These are the activations of a small neural network, seen along a few directions. Each row is one input.
Each table varies a few parts of the input and shows all the possible inputs, shuffled.
A made-up example of a description, with smaller parts first: one of 5 places around a ring, together with either a single point or one of 9 places around a ring or (one of 3 separate values, together with one of 4 places along a line).
Shared parts are said once, and a part with two or three values counts as separate values.
(in the rows, 128 means zero)

Other details of the inputs shift rows strongly along two fixed directions, in all tables alike. That doesn't count.

A family of inputs:
r1: [165 150 116 133 135 114  79 183 139 166 205 120 109 121]
r2: [101  95 170 163 118 133 142  65  57  97  82  93  97 181]
r3: [123 125 137 167 142 120 155  96  87  92  93 133 132 128]
r4: [131 136 140 176 117 105 155 102  89 112  92 119 136 137]
r5: [114 112 103  77 135 151 106 153 182 159 154 142 138 115]
r6: [127 143  93 144 161  61 160 120 176 104 123 200 195 104]
r7: [124 126 121 134 145 104 153 104 137  99 114 160 156 129]
r8: [118 113 142  87 123 189 115 154 118 146 130  95  88 125]
r9: [117 121 117 154 132 101 136  98 130 121 107 144 153 129]
r10: [152 149  92  69 134 151 134 181 190 147 171 157 157  94]
r11: [127 111 116  77 121 187 118 144 141 158 160 109 102 141]
r12: [142 134  82  58 144 156 127 172 204 148 183 167 155 103]
r13: [134 132  83 116 161 123 150 131 164 123 152 177 162 107]
r14: [136 157 102 154 148  61 148 136 174 109 111 189 200  84]
r15: [133 135 174 189 105 108 130  82  44 109 102  77  68 162]
r16: [109 113 134 162 131 101 144  82 104 106  97 133 139 148]
r17: [116 111 149 100  91 162 102 129 127 155 131  86  97 161]
r18: [111 107 173 170 101 120 145  69  60 102  85  89 102 190]
r19: [119 119 149 107  90 165  99 142 124 161 124  82  98 143]
r20: [121 120 104  91 120 143 108 150 172 168 156 131 138 125]
r21: [159 148 144 102 125 136  74 178 134 141 189 110  92 126]
r22: [114 101 152 106 112 173 126 115  95 131 130  89  88 170]
r23: [124 117 140  96 112 185 116 150 113 154 132  88  90 131]
r24: [127 148  88 168 163  62 146 132 170 124 111 192 196  76]
r25: [119 121 102  91 124 150 101 155 179 175 152 133 139 112]
r26: [148 142 100  92 148 147 107 171 156 160 180 133 105  93]
r27: [134 126 155 127 115 153 109 127  83 146 142  76  57 147]
r28: [136 139 125 139 137 109 156 115 127  91 117 153 155 123]
r29: [144 135 181 180 134  94  92 117  65  89 131 103  84 150]
r30: [123 131 106 111 141 106 127 129 180 120 130 171 170 106]
r31: [141 148 101 194 154  76 177 104 111 105 107 168 176 110]
r32: [122 106 142  87 126 195 117 140 113 136 141  98  87 144]
r33: [119 115 134  63 114 167 112 149 160 139 145 119 116 138]
r34: [145 146  87  67 140 154 128 189 197 157 167 158 154  79]
r35: [119 139 114 193 144  53 144  97 136 118  95 168 182 114]
r36: [106 103 187 144 114 133 145  71  67  67  72 102 103 177]
r37: [101 101 139  93 117 174  95 139 142 150 122 106 107 133]
r38: [114 110 171 174 115 139 148  75  43  94  84  87  92 172]
r39: [134 137 124 143 141 114 155 116 121  98 110 149 150 116]
r40: [134 140 113 150 135 117 151 127 118 131 115 136 144 105]
r41: [ 95 104 194 162 112 132 120  83  67  82  51  91  99 151]
r42: [102 106 176 169  96 117 136  70  65 103  79  87 101 188]
r43: [154 163  98 205 167  40 157 105 110 115 130 168 150  96]
r44: [173 158  87 114 146 117  78 198 170 182 226 141 126 100]
r45: [149 158 108 195 134  67 177 107 114 109 110 160 177 123]
r46: [141 133 100  93 116 147 133 149 160 157 170 132 137 139]
r47: [137 128 154  87 123 172  95 150 115 135 150  91  62 123]
r48: [131 147 103 147 148  60 150 122 175 100 117 192 198 103]
r49: [133 134 102 101 123 150 122 167 159 169 149 126 135 105]
r50: [127 149 114 193 128  51 145 100 141 121 101 165 184 122]
r51: [135 133 132  70 116 176 119 168 152 141 142 116 114 114]
r52: [104 106 159 121 100 162 102 125 104 147 103  80  94 147]
r53: [103 102 158 117 102 169  99 126 106 148 103  79  93 142]
r54: [122 122 148  87 109 169 120 153 137 127 114 106 112 122]
r55: [148 134 145 129 138 133  70 167 109 143 186 103  79 132]
r56: [122 137 107 115 141 107 120 135 183 127 126 170 171  96]
r57: [124 115 142  76 117 172 128 138 138 114 137 118 112 148]
r58: [131 129 100  98 126 159 121 167 160 171 148 125 133 101]
r59: [136 144 122 161 114 105 142 125 122 136 108 126 148 116]
r60: [126 122 110 138 139 107 149 102 131 127 131 148 149 138]
r61: [116 122 112 139 132 102 140 102 137 127 123 147 150 137]
r62: [118 105 121  68 129 181 115 145 152 153 154 119 106 138]
r63: [144 141 115 155 121 112 156 109 116 122 128 136 147 139]
r64: [125 124 142 153 139 118 153  93  99  78  97 140 136 134]
r65: [105 109 155 153 127 142 135 105  82 108  75 103 107 128]
r66: [152 139 166 156 106 123  81 149  83 144 168  76  70 163]
r67: [119 105 149 111 114 182 128 118  90 131 126  87  87 160]
r68: [156 152 115  81 131 140 113 169 163 139 171 134 114 100]
r69: [103 109 138 155 141 106 144  83 106  95  92 140 135 143]
r70: [143 152 104 194 149  70 175 108 111 106 110 166 177 112]
r71: [137 155  98 159 158  69 162 135 160 107 109 187 192  79]
r72: [118 119 141  69 107 171  96 156 164 145 135 113 114 127]
Description of these inputs: one of 6 places along a line, together with either one of 2 separate values or one of 10 places around a ring.
The inputs of r60 and r2 match in every part but the place on the line of 6. If r70 is changed in the same way as r60 into r2, which row does it become? -> r31
The inputs of r37 and r50 match in every part but the place on the line of 6. If r24 is changed in the same way as r37 into r50, which row does it become? -> r19
Which other rows does r55 become when the choice among 2 separate values takes its other values? List them by row number. -> r26
Which other rows does r10 become when the place on the ring of 10 takes its other values? List them by row number. -> r14, r28, r33, r36, r48, r51, r54, r57, r72
Which other rows does r55 become when the place on the line of 6 takes its other values? List them by row number. -> r1, r21, r29, r44, r66
Which other rows agree with r29 in the place on the line of 6? List them by row number. -> r6, r7, r12, r30, r34, r39, r41, r47, r56, r64, r71

A family of inputs:
r73: [143 140  81  81 149 134 127 165 193 149 174 167 155  94]
r74: [145 142  90  89 134 135 140 159 176 151 164 153 153 106]
r75: [100  91 182 115  98 177 111  93  73 121  98  64  65 177]
r76: [151 158 122 212 143  42 130 116 109 115 135 152 154 124]
r77: [143 143  89  92 129 140 141 159 174 158 163 149 152 108]
r78: [124 134 107 153 138  94 138 120 151 130 113 159 169 109]
r79: [103  90 192 115 106 190 106 105  61 109 102  62  56 180]
r80: [130 138 110 139 148  98 146 121 147 109 119 164 158 106]
r81: [159 165 122 203 151  38 137 117 111  98 139 162 152 117]
r82: [128 133 111 137 148 107 139 128 146 118 123 159 155 107]
r83: [141 147 156 227 131  45 130  88  66  92 108 127 128 148]
r84: [111 100 181 111 101 197 118 116  67 119 104  63  64 167]
r85: [123 113 127  72 114 179 107 144 147 152 153 106 100 138]
r86: [134 140 111 169 135  83 163 101 124 111 109 155 167 123]
r87: [120 117 135  68 105 179 104 152 154 151 140 105 106 132]
r88: [121 116 135  69 113 182 103 152 151 147 141 106 101 127]
r89: [131 143 148 228 135  52 151  72  61  94  86 127 129 137]
r90: [130 122 128  74 110 188 118 153 139 152 151 102 100 135]
r91: [141 141  88  96 128 141 139 158 173 164 162 146 152 110]
r92: [113 104 179 111 102 188 124 111  68 112 103  68  66 166]
r93: [127 132  95  93 128 133 119 163 188 166 149 148 159 103]
r94: [119 121 140 158 142 110 142  98 100  93 100 135 130 133]
r95: [100  97 188 110  95 179 108 101  79 115  89  66  67 167]
r96: [126 136 148 224 132  67 141  81  59 106  90 116 120 139]
r97: [134 137  98  77 137 146 117 176 191 151 157 155 152  92]
r98: [137 132  90  94 125 146 128 162 173 173 163 139 150 114]
r99: [125 111 133  64 121 196  99 161 143 152 162 104  93 137]
r100: [114 126 146 164 122  97 144  91 109 101  81 131 142 136]
r101: [124 123 142 159 140 112 148 103  95  93 104 133 130 139]
r102: [139 144 113 160 147  88 164 110 125  97 113 163 164 114]
r103: [149 134 142  99 121 159  79 178 127 152 184  97  83 132]
r104: [126 128  94  88 130 141 119 159 183 170 154 143 145 107]
r105: [101  96 185 109 100 178 112  99  76 110  92  68  62 168]
r106: [142 141 159 204 141  75 121 109  68  89 118 122 114 139]
r107: [103  99 188 102 100 181 109 113  83 107  92  71  69 160]
r108: [127 137 144 232 135  58 144  77  61 104  87 123 130 138]
r109: [117 123 148 157 136 113 138 103 103  93  89 133 132 126]
r110: [143 138  96  85 135 158 132 171 167 155 164 142 141 104]
r111: [132 133  93  77 132 139 125 158 187 161 159 150 145 104]
r112: [118 107 130  73 109 191  97 152 144 170 159  96  97 148]
r113: [133 142 119 151 144  89 150 119 141  98 106 165 169 106]
r114: [129 132 103 152 139  98 146 120 141 131 129 155 164 125]
r115: [ 93  89 190 115  91 187 101 103  75 128  85  57  63 172]
r116: [137 131  90  82 144 148 118 167 184 154 170 155 145 102]
r117: [133 131  83  88 134 139 118 160 191 172 170 152 152 107]
r118: [144 142  78  90 141 127 129 159 195 157 178 168 163 106]
r119: [131 143 110 140 135  92 145 124 158 117 117 165 174 109]
r120: [143 136  95  86 138 150 130 170 172 154 166 147 147 104]
r121: [105  91 189 110 104 193 111 110  61 111 103  60  57 178]
r122: [139 137  85 101 129 142 135 162 173 171 161 145 155 109]
r123: [120 117 132  73 105 176 103 154 156 157 140 106 114 131]
r124: [122 113 142  61 111 196  96 166 149 151 144 100  99 128]
r125: [120 123 139 173 122 108 151  91  91 110  93 122 136 147]
r126: [148 154 117 198 160  63 146 118 103 105 123 155 147 102]
r127: [115 125 144 172 127  95 145  86 104 100  80 134 142 134]
r128: [131 134  89  93 135 126 129 152 185 160 153 154 155 102]
r129: [131 138 109 158 150  79 157 101 134 101 115 168 163 114]
r130: [124 113 125  75 112 178 112 150 144 160 156 105 105 143]
r131: [121 129 107 146 136 102 137 119 147 135 118 151 158 116]
r132: [141 137  89  90 136 132 136 156 177 153 168 154 153 113]
r133: [118 104 210 136 100 180  99 105  24 108 102  35  19 174]
r134: [156 162 124 205 146  40 135 114 110 103 137 158 152 123]
r135: [132 143 111 140 138  93 146 124 155 110 115 167 172 107]
r136: [121 112 144  64 110 197  95 165 147 150 142  98  98 131]
r137: [124 127 140 169 135  96 156  88  94  87  97 138 137 143]
r138: [134 138  97  73 130 141 121 168 195 151 156 154 153  98]
r139: [126 127 141 164 140 102 154  95  95  85 100 138 135 138]
r140: [ 99  89 181 127  99 177 107  97  68 127 101  64  68 184]
r141: [117 123 147 159 137 112 137 103 104  95  89 133 134 127]
r142: [123 128 140 170 138  92 152  85  98  88  99 142 138 143]
r143: [125 115 127  75 102 196 111 157 140 172 151  91  98 141]
r144: [128 132  94  83 124 142 115 168 193 170 155 147 156 103]
r145: [160 163  79 122 145  96 127 165 173 164 182 159 149  89]
r146: [118 111 142  63 110 195  96 163 147 150 140  98  96 130]
r147: [117 103 206 156  87 162  77 111  37 130 117  33  36 191]
r148: [148 146  79  89 133 134 138 162 190 160 172 160 162 103]
r149: [129 135 107 153 141  90 147 110 141 121 127 161 165 126]
r150: [122 134 120 161 132  91 144 112 135 116 100 152 168 119]
r151: [137 139 116 160 146  97 158 115 121 103 114 156 159 116]
r152: [116 119 141 172 127 104 147  91  92 108  96 125 133 151]
r153: [126 113 135  61 118 193 102 157 143 148 162 104  90 140]
r154: [115 119 131 177 135  93 146  86 103 109  94 137 144 139]
r155: [151 162 112 206 157  40 158 101 106  98 118 165 155 105]
r156: [160 161 123 172 148  71 122 140 122 109 157 152 138 114]
r157: [116 122 145 159 139 109 142  99 100  94  90 133 129 129]
r158: [117 111 134  71 102 188  94 161 156 169 143  98 108 134]
r159: [147 154 119 202 161  58 149 114  98  99 118 156 147 102]
r160: [130 138 116 134 144 104 141 125 147 109 117 160 157 104]
Describe the family of inputs behind these rows. -> one of 8 places along a line, together with either one of 2 separate values or one of 9 places along a line
The inputs of r121 and r152 match in every part but the place on the line of 8. If r141 is changed in the same way as r121 into r152, which row does it become? -> r115
The inputs of r131 and r128 match in every part but the place on the line of 8. If r147 is changed in the same way as r131 into r128, which row does it become? -> r83
Which other rows agree with r132 in the place on the line of 8? List them by row number. -> r77, r85, r87, r95, r111, r118, r119, r134, r145, r148
Which other rows agree with r133 in the place on the line of 8? List them by row number. -> r73, r80, r92, r102, r107, r113, r139, r153, r156, r160
